Look-ups in named tables: a row name and a column name give one cell, copied from the table.

Table keb
|  | vog | naler | bute | mozi | munavav | vev | lezo | kere | letale |
|---|---|---|---|---|---|---|---|---|---|
| lasiv | 62 | 186 | 144 | 20 | 174 | 71 | 85 | 123 | 87 |
| rififim | 110 | 156 | 215 | 182 | 145 | 91 | 93 | 166 | 65 |
| vudedem | 187 | 61 | 49 | 166 | 78 | 194 | 182 | 101 | 202 |

lezo of lasiv is 85
vog of rififim is 110
munavav of rififim is 145
vog of vudedem is 187
vog of lasiv is 62
letale of rififim is 65
vev of vudedem is 194
letale of vudedem is 202
vev of lasiv is 71

Table luk
	zasik	luse	gavo	bav	fek	kop	sula	lukeze
guk	363	184	125	-373	847	249	313	229
pesoziv	-290	-141	460	512	-792	258	280	182
mus	-191	-108	586	-41	-743	309	315	214
liku	-136	-40	142	814	-154	171	222	149
vov	-253	-116	438	344	-738	222	222	158
betukaz	279	175	101	-566	557	99	75	116
manuf	73	17	523	-569	-162	326	340	244
zite	-228	-101	434	234	-703	209	199	150
soniz	-242	-100	352	469	-634	185	186	138
lobosu	38	64	-17	559	301	96	131	112
rini	-190	-112	608	-47	-750	329	342	227
ridedom	310	182	-41	22	887	155	214	170
residok	293	175	-46	91	866	156	218	170

liku, sula: 222
soniz, luse: -100
zite, kop: 209
vov, luse: -116
manuf, kop: 326
vov, fek: -738
residok, fek: 866
zite, fek: -703
betukaz, sula: 75
manuf, gavo: 523
rini, fek: -750
ridedom, zasik: 310
soniz, gavo: 352
pesoziv, kop: 258
mus, luse: -108
ridedom, luse: 182
soniz, zasik: -242
rini, bav: -47
Row with the largest bav: liku

nesa =
|  | tefo | vitoter | rerubaf | mobe | gaf | pubima | pusadar |
|---|---|---|---|---|---|---|---|
| tegapa | 41 | 85 | 63 | 69 | 27 | 16 | 94 |
| vap | 50 | 63 | 49 | 58 | 48 | 56 | 62 |
| lag | 49 | 82 | 58 | 68 | 40 | 42 | 83 |
| mirulu | 51 | 46 | 49 | 46 | 51 | 52 | 46 |
| genimem | 39 | 68 | 55 | 58 | 30 | 18 | 78 |
| tese | 42 | 28 | 30 | 36 | 51 | 56 | 31 |
| vanas | 58 | 48 | 52 | 48 | 58 | 65 | 43 |
| nonafir | 50 | 51 | 52 | 48 | 48 | 47 | 52 |

pusadar of lag is 83
rerubaf of genimem is 55
vitoter of vap is 63
tefo of mirulu is 51
pubima of vanas is 65
pubima of genimem is 18
vitoter of mirulu is 46
tefo of lag is 49
gaf of tese is 51
vitoter of tese is 28
mobe of vap is 58
pusadar of vap is 62
mobe of vanas is 48
pubima of vap is 56
pubima of lag is 42
pusadar of nonafir is 52
gaf of lag is 40
vitoter of vanas is 48
gaf of genimem is 30
rerubaf of tese is 30

guzuken.tsv
	gab	dizagur	ped	gukepe
suroda	135	132	153	148
rap	119	188	203	121
diguf	119	166	106	42
denu	196	143	144	165
fud	199	188	171	180
fipu	189	115	146	150
mekos	120	127	196	169
soleb	167	129	200	103
gisage	220	132	160	128
ner	201	161	161	103
riz	98	99	107	186
balinop	105	138	121	156

fipu, gukepe => 150
balinop, dizagur => 138
diguf, gab => 119
denu, ped => 144
denu, gukepe => 165
ner, gab => 201
rap, gab => 119
balinop, ped => 121
gisage, dizagur => 132
mekos, dizagur => 127
riz, ped => 107
mekos, gab => 120
ner, gukepe => 103
fipu, ped => 146
suroda, dizagur => 132
balinop, gab => 105
mekos, ped => 196
diguf, gukepe => 42
fud, gab => 199
Row with the largest gukepe: riz

doki
|  | poki | piti | sigoze | nug | vefur | tilomup |
|---|---|---|---|---|---|---|
| parab | 174 | 153 | 187 | 173 | 166 | 144 |
| geb | 148 | 118 | 226 | 213 | 86 | 154 |
| gigemu | 70 | 90 | 58 | 72 | 73 | 98 |

What is the vefur of parab in doki? 166
What is the sigoze of gigemu in doki? 58
What is the nug of geb in doki? 213
What is the poki of geb in doki? 148
What is the sigoze of parab in doki? 187
What is the vefur of gigemu in doki? 73
What is the poki of parab in doki? 174
What is the tilomup of parab in doki? 144
Which row has the largest tilomup? geb

disutuv.csv
,bifomuv,gege,giva,tazu,kotole,tak,tonivi
doson,0.621,0.494,0.572,0.957,0.421,0.475,0.363
makis,0.564,0.573,0.547,0.447,0.447,0.574,0.359
zenute,0.209,0.555,0.344,0.142,0.505,0.598,0.540
det,0.375,0.490,0.535,0.797,0.608,0.860,0.589

tazu of doson is 0.957
gege of makis is 0.573
bifomuv of det is 0.375
giva of doson is 0.572
giva of det is 0.535
bifomuv of doson is 0.621
kotole of det is 0.608
tazu of makis is 0.447
tak of doson is 0.475
tak of zenute is 0.598
kotole of makis is 0.447
tak of det is 0.860
tak of makis is 0.574
gege of det is 0.490
tazu of det is 0.797
kotole of zenute is 0.505
gege of zenute is 0.555
tonivi of doson is 0.363
bifomuv of makis is 0.564
tonivi of zenute is 0.540
Row with the largest kotole: det

Table param
          zibor  lavusep   kefem  vunuron   fubup     kip   petem     kol
bas       10.60    16.24   28.87    -8.88   33.16   28.81   13.59  -30.48
poratin   42.51    35.15    2.99     5.35    1.37    8.89   28.29  -71.23
napot    -23.67    -4.54   54.99    -6.93  -13.58   22.53   29.04    7.95
gokodi    21.18    50.75    4.60    10.97   40.75    6.10    7.84   77.16
goti      49.73    42.29   35.16    11.83   23.53    6.98   24.77   49.19
nokopop   74.27    33.21   12.10     9.56   46.87   25.63    7.33  -18.13
biti      40.66     4.90   10.45    -7.25   52.86  -25.09   50.18  -14.80
dedinik   93.62   -11.25   22.72    23.05   46.01    1.50   73.77   44.34
fina      25.34    46.03   -1.01   -13.81   12.17   16.09  -22.43   28.34
beraz    -53.36   -29.82  -21.37    52.82   50.21  -17.85  -18.33  -16.52
pid       27.97    20.46  -30.15    55.65   39.68   36.75   22.11  -34.69
kulalil  -23.38    51.02  -96.22    12.76   39.21    2.24  -24.64   78.21
rof       50.08    84.37  -36.65    63.20  -42.42   45.04   29.16   56.91

vunuron of nokopop is 9.56
vunuron of dedinik is 23.05
kip of nokopop is 25.63
petem of poratin is 28.29
vunuron of napot is -6.93
kefem of biti is 10.45
petem of biti is 50.18
fubup of dedinik is 46.01
zibor of rof is 50.08
fubup of napot is -13.58
zibor of pid is 27.97
petem of napot is 29.04
kefem of beraz is -21.37
petem of kulalil is -24.64
zibor of fina is 25.34
kefem of fina is -1.01
zibor of bas is 10.60
petem of fina is -22.43
fubup of biti is 52.86
kip of dedinik is 1.50
Which row has the largest zibor? dedinik

